These are the activations of a small neural network, seen along a few directions. Each row is one input.
In each table, some parts of the input vary, and every possible input appears once, in random order.
Descriptions start from the smaller parts, as in this example, which fits no table here: one of 3 separate values, together with either a single point or one of 9 places around a ring or (one of 6 places along a line, together with one of 8 places around a ring).
Shared parts are said once, and a part with two or three values counts as separate values.

Table:
row 1: [-37 -29 -11   7  -6  22 -31   3   7 -14 -20  -3  30  -9   3  -7 -36   4]
row 2: [-27   8  -1  10 -18  27 -34  23   1  -7 -26  -5  39  -5  -1 -29 -13  -8]
row 3: [-26  35  43 -21 -15 -33   3   7  23  16 -14   1   9  13  13  -4 -11 -13]
row 4: [-27  20   6  -6  -7 -46  20   6  16   3 -17 -10 -25  12  14  22 -26   1]
row 5: [ 16  32  -3  21   4  -4 -13   2  -9   1  29  13   2  16 -27 -21  33 -27]
row 6: [-38  14  30 -19 -13 -41  27   4  28  13 -11  -3   5   8  16   8 -35   4]
row 7: [-31 -13 -23  13   3 -14   1   9   7 -12 -20  -9 -19   1  10  23 -38   6]
row 8: [-24 -24 -36  20   5  19 -33   6  -2 -23 -29  -9   1  -5   3   7 -25  -2]
row 9: [ 73 -43  40 -52   4  58  39 -13 -27  22  -1   5  13 -54  23  -9  31  58]
row 10: [ 11  -2 -30  32  11  17 -23  -9 -12 -11  22   7  21   6 -31 -19  24 -17]
row 11: [-20  40  24   0 -21   7 -23  29   5   8 -22  -3  25   4   2 -28  -2 -21]
row 12: [-13   3 -10  19  -5  24 -22   3  -3  -8  10   7  49  -3 -16 -27   5  -8]
row 13: [ -7  36  18  10 -13   0 -11   9  -1   7  17   9  31   6 -14 -26  19 -20]
row 14: [ -9 -22 -35  18  10 -16   7  -3   1 -10   9  -8 -32  14  -3  32 -19  -3]
row 15: [ -6 -27 -26  19  20 -21  13 -25   6  -6  37   8 -10   9 -16  19 -12   3]
row 16: [-23 -34 -20  14   8  18 -18 -19   3 -16  16   8  37  -6  -9  -6 -18   3]
row 17: [ -9  46   0  14 -13   2 -26  32  -4  -2 -29  -8  -7   8   1 -14   9 -23]
row 18: [-16  13 -26  22  -9  23 -38  24  -9 -16 -34 -11  10  -3  -4 -15  -3 -12]
row 19: [  0 -39 -41  28  23  13 -20 -30  -5 -15  27   9  13   4 -24   4   1  -4]
row 20: [-44 -19   2   0  -7  -9   5   7  17   0 -14  -4  14  -3  12  10 -49  12]
row 21: [-25  10  22 -13  -2 -46  38 -17  25  10  28   9   8   8   3   7 -16   2]
row 22: [-13  32  36 -13  -7 -40  15 -15  19  14  25  13  14  12  -2  -3  10 -15]
row 23: [ -3 -33 -49  26  13  17 -26  -8  -8 -22   0  -6 -11   9 -10  16  -5 -10]
row 24: [-16  41  19  -9  -7 -37  -3  11  12   5 -21  -4 -21  17  12   8  -3 -17]
row 25: [  5  34   8  -2  -3 -39   3   0   7   7  10  -2 -34  29  -1  17  19 -24]
row 26: [-30 -23  -5   6   3 -16  16 -17  13  -1  25   6  18  -3  -4  13 -30  10]
row 27: [ 92 -38  11 -43  12  60  28   0 -37  10 -16 -10 -42 -35  21   8  42  43]
row 28: [  5   5 -38  31   0  24 -30  15 -14 -16  -5  -6  -3  13 -17  -8  16 -19]
row 29: [ 73 -30  25 -48   2  62  19  11 -31  12 -46 -12 -27 -50  34   4  22  57]
row 30: [ 65 -36  49 -61  -5  65  26   9 -20  20 -36  -5   2 -54  37 -12  11  58]
row 31: [ -5  13  -7  -1   2 -48  27  -4  12   0  13  -6 -42  26   4  26  -6  -9]
row 32: [ -3   7   2  -1  11 -54  34 -27  15   7  41   9 -18  17 -11  15   2  -4]
row 33: [ 10  38 -11  21  -7   2 -20  24 -10  -2   0  -3 -19  21 -12  -7  27 -29]
row 34: [ 94 -45  20 -40  21  52  37 -24 -37  17  13   6 -17 -44   9  -6  50  48]
row 35: [  9  29  16  -2   7 -46  11 -23  10  11  38  15 -13  22 -15   3  26 -22]
Q: Describe the family of inputs behind these rows.
A: one of 5 places around a ring, together with either a single point or one of 6 places around a ring
Q: Changing only the place on the ring of 5 turns row 18 into row 10. The same change can be made to row 17. Which row results?
A: row 5
Q: A walk changes only the place on the ring of 5. It starts at row 23 and steps to row 8. List the rest of the walk in order.
A: row 1, row 16, row 19
Q: Change only the place on the ring of 6 in row 22. List by row number the other rows that result.
A: row 12, row 13, row 16, row 21, row 26

Table:
row 36: [ 57 -22  16 -28   2  69 -20   1 -28   3 -32  -1   3 -31  15 -18  37  16]
row 37: [-43  67  11  10 -12 -68  -4  18  24   2 -10  -5 -22  35  -1   6  -9 -39]
row 38: [-72   7  -3  14  -9 -27 -29   7  28 -10 -12   0  28  15   3   0 -50 -20]
row 39: [ 44 -19  17 -23  -4  55  15  23 -21  11 -30  -7  -1 -38  19 -15   5  40]
row 40: [ 38 -40 -31   3  12  52 -11  -6 -24 -17  -6  -3  -2 -19  -1  -2  17  22]
row 41: [-66 -16 -24  27   4 -36 -14 -17  25 -17  13   5  16  20  -9  22 -49 -15]
row 42: [-65  31   4   5 -19 -50  -9  14  32  -2 -21 -11  -4  32   9  14 -42 -29]
row 43: [ 74 -47  12 -36  16  47  13 -17 -31   9  -3   1 -27 -33  13   6  30  40]
row 44: [-32  17 -36  49   3 -26 -21 -10  10 -10  41   7  21  36 -37  -3   2 -39]
row 45: [-59  17 -19  36  -4 -11 -46   2  14 -17  -2   5  46  12 -21 -22 -24 -31]
row 46: [ 53 -42  -2 -17  12  47  29   2 -23   4  -1  -4 -18 -35   7   4   8  45]
row 47: [-56   8 -17  17   1 -64   1  -7  30  -6   3  -7 -20  35   0  34 -39 -22]
row 48: [-41  41 -12  38 -12 -15 -30  14  11  -6  16   4  35  29 -30 -25   3 -44]
row 49: [ 63 -23  32 -44  -1  57   1   3 -30  16 -31   0 -11 -38  22 -13  32  36]
row 50: [-35  42 -12  21  -1 -78   7  -6  23  -3  15  -1 -36  42  -9  26  -9 -35]
row 51: [-24  41 -13  32  -1 -57   1  -4  16  -1  43   9 -14  43 -23   9   9 -41]
row 52: [ 68 -44  -6 -20  23  58  -8 -19 -31  -4  -5   1 -11 -28   5   0  39  22]
row 53: [ 17 -15  -6   0  -7  56   4  30 -24   0 -26 -10  15 -31  11 -18  -3  28]
row 54: [ 29 -15  -9  -3  -4  64 -26  14 -21 -10 -31  -7  17 -25   7 -17  17  17]
row 55: [ 61 -13  69 -75  10 -32  91 -35   6  40  32  11 -29 -25  27  21  20  47]
row 56: [-32  64  11  21 -19 -44  -7  19  17   3  18   5  -1  38 -16 -11   8 -47]
row 57: [-53  -8 -42  47  10 -21 -33 -20  13 -22  24  10  32  17 -31  -1 -21 -26]
row 58: [ 49  11  89 -82  -4 -24  79 -15   8  46   5   7 -15 -26  38   1  20  45]
row 59: [ 26 -41 -26   6   5  48  17   9 -25  -7   2  -8  -3 -26   2   0  -2  31]
Q: Changing only one part turns row 45 into row 57. The same change can be made to row 39. Which row results?
A: row 46
Q: Describe the family of inputs behind these rows.
A: one of 2 separate values, together with either a single point or one of 5 places around a ring or one of 6 places around a ring
Q: A walk changes only the place on the ring of 6. It starts at row 45 and steps to row 38. List the rest of the walk in order.
A: row 42, row 37, row 56, row 48

Table:
row 60: [  2  39  26 -12  -4 -39  15   1   8  14   5   3 -19  14   2   2  12 -14]
row 61: [  1 -13 -22  16  15 -19   3 -24   3  -6  33   8  -9  15 -18  11   5  -9]
row 62: [-24 -19 -35  25   2  15 -25   6   0 -19  -9  -5   7   4  -5   4 -20  -6]
row 63: [-22  23  27 -17 -10 -36  12   7  16  11 -19  -4 -11   5  14   8 -22   0]
row 64: [ 63 -50  21 -45   4  69  24  -1 -27  11 -26  -7  -3 -52  30  -2  17  56]
row 65: [  1  11   5   1   7 -36  27 -16  10   7  32   7 -12  13  -7  14   7  -7]
row 66: [-28   3 -15  19 -11  24 -29  20   1 -14 -21  -6  28  -4  -1 -16 -15  -9]
row 67: [ -2  38  20  -1  -8 -12 -13  10   2   8  -3   3   5  11  -5 -16  14 -21]
row 68: [-27  20  20  -5 -17  -6 -14  19  10   5 -23  -3  13   4   9  -9 -19  -7]
row 69: [-24  -6   4  -7   0 -33  26 -11  17   2   9   0  -4   5   7  17 -25   7]
row 70: [-23 -29 -22  10  10 -15   0 -18   9 -10  11   2   0   5  -5  16 -28   4]
row 71: [ 88 -33  20 -40   9  62  26  -5 -33  12  -2   1 -14 -39  16  -6  45  44]
row 72: [  0  -3 -36  31   6  10 -22   0  -8 -14  14   0   1  15 -19  -1  13 -18]
row 73: [ -4  21 -13  25  -4  15 -30  12  -9  -7  -1   1  17   5 -17 -20  15 -21]
Q: Changing only one part turns row 62 into row 72. The same change can be made to row 66. Which row results?
A: row 73
Q: Describe the family of inputs behind these rows.
A: one of 2 separate values, together with either a single point or one of 6 places around a ring
Q: Change only the choice among 2 separate values in row 71. List by row number the other rows that result.
A: row 64
